These are the activations of a small neural network, seen along a few directions. Each row is one input.
In each table, some parts of the input vary, and every possible input appears once, in random order.
A made-up example of a description, with smaller parts first: one of 2 separate values, together with either a single point or one of 11 places around a ring or (one of 6 places along a line, together with one of 8 places around a ring).
Shared parts are said once, and a part with two or three values counts as separate values.

Other details of the inputs shift rows strongly along three fixed directions, in all tables alike. That doesn't count.

A family of inputs:
r1: [-50  42  38  79  -7  -3  35 -14 -31 -66  17 -41 -11]
r2: [ 34 -51 -17  17  39  30  11 -21 -42   8   8  35  56]
r3: [-11 -37 -51   4  44  11 -85 -29 -57 -18   7 -16 -45]
r4: [ -9  -8  43  86  10   6 -14 -33 -72 -89  61 -10  34]
r5: [ 37 -41 -30 -38  40  14 -29   0  -7  11 -17   1  -1]
r6: [ -33   48  -44  -95  -59  -32  -81  -15   76   29   22  -76 -111]
r7: [ -29  -22 -119  -63    1   65  -46  -35   43  100  -21  -23  -88]
r8: [ 67 -43  55  29   3  -6  63  20 -14   2 -18  66  87]
r9: [-35 -26 -70 -10  51  26 -73 -35 -63  -9  11  -5 -13]
r10: [ -8  -5  46  75  26 -13 -12 -31 -82 -59  54   1  19]
r11: [ 54 -85 -39  -8  54  46  -8  -9 -37  24 -31  57  55]
r12: [  4 -21 -24 -13   7  14 -14   5 -14 -18  -9  16  14]
r13: [ -4  26  52  17 -52 -23  -3   8  14 -32  15  -6   8]
r14: [ -6   3 -22 -20  34   5  -4   5 -22  -2  -7  27  16]
r15: [ 31  46  96 -11 -59 -57  66  59  74  11 -20   9  46]
r16: [ 22 -22  22  35  45   3  14   5 -51  -6  -1  43  60]
r17: [-41  17 -59 -19  -1  26   1 -17  29  38 -32 -26 -34]
r18: [-29  29 -52 -22 -19  15   5 -12  62  58 -26 -29 -44]
r19: [  2  33  58 -21 -41 -35  35  36  45 -10 -16  -4  23]
r20: [ -55   -8 -108  -55   -3   52  -38  -19   32   68  -16  -28  -78]
r21: [ 51   9  65 -31 -37 -31  95  64  64  36 -54  65  90]
r22: [ -4 -61 -82  42  70  74 -17 -57 -69  20 -14  -4 -13]
r23: [-63  78  70  50 -72 -30  56  16  27 -47  39 -37 -38]
r24: [  6  -1 -18 -45   8  -4 -18  27   1 -10 -14 -12  -9]
r25: [-27  51   2 -48 -35 -48 -25  22  45   6  -7 -22 -53]
r26: [-41  52  33   4 -27 -48 -24  14  -7 -57  25 -32 -51]
r27: [-51   1  23 102  -7  26  -5 -28 -66 -58  58 -34 -32]
r28: [-70  74  -7  -8 -77 -29 -70 -25  39 -29  60 -71 -62]
r29: [ 34 -53  -4  25  58  -2 -12  -2 -61 -13  -8  32  17]
r30: [ 14  -4   7   4  29   0   0  -3 -19   7   1  31  28]
r31: [ 49 -17  26 -18  15 -10  22  36   8   9 -25  20  41]
r32: [-12  32   8  -8 -49   1  47   0  55  49   9  -9 -42]
r33: [-18  27 -14  24 -17  16  15 -26  13  18   5 -25 -39]
r34: [ 12 -12 -32 -36  16  17  20  18  16  20 -17  32  43]
r35: [ 31 -21 -42 -58  27  -4 -19  11  31  56 -39  26 -18]
r36: [ -8  44  73   1 -43 -44  35  37  26 -46   2 -16  15]
r37: [ -1  62  98  32 -41 -63  51  24  19 -21  29   9  30]
r38: [ 51 -29  12   3  19  12  50  13   2  27 -15  56  78]
r39: [ 43 -67 -22 -10  68  27  -3  15 -56 -10 -28  24  47]
r40: [-74  45  14  95 -18  12 -36 -58 -46 -81  53 -77 -66]
r41: [ 74 -43  -2 -57  19   0  51  36  52  81 -54  52  54]
r42: [ 20 -30 -65 -57  26  -4 -43 -11  13  55 -18   5 -45]
r43: [ 15  -1  65  47   3 -26  -2   4 -45 -71  34 -22   8]
r44: [ 23 -16   6 -20  -2  -9  -2   9  21  17 -11   3   7]
r45: [  4  50   1 -85 -59 -33  -7  25 119  50 -20 -21 -35]
r46: [ 36 -32  19  21   2   5  11   1 -17 -10  -4  33  45]
r47: [  6  17  31  15 -25  11  73  20  47  39 -12  19   4]
r48: [-38 -31 -38  47  34  36 -64 -47 -96 -75  44 -23   4]
Description of these inputs: one of 6 places along a line, together with either one of 2 separate values or one of 6 places around a ring.
Q: Changing only the place on the line of 6 turns r23 into r32. The same change can be made to r26. Which row results?
A: r42
Q: Change only the choice among 2 separate values in r7. List by row number the other rows that result.
A: r22
Q: List by row number the other rows that have the place on the line of 6 in common with r13.
A: r3, r15, r16, r18, r27, r28, r31
Q: A walk changes only the place on the ring of 6. It starts at r36 and steps to r24. List the rest of the walk in order.
A: r26, r14, r34, r12
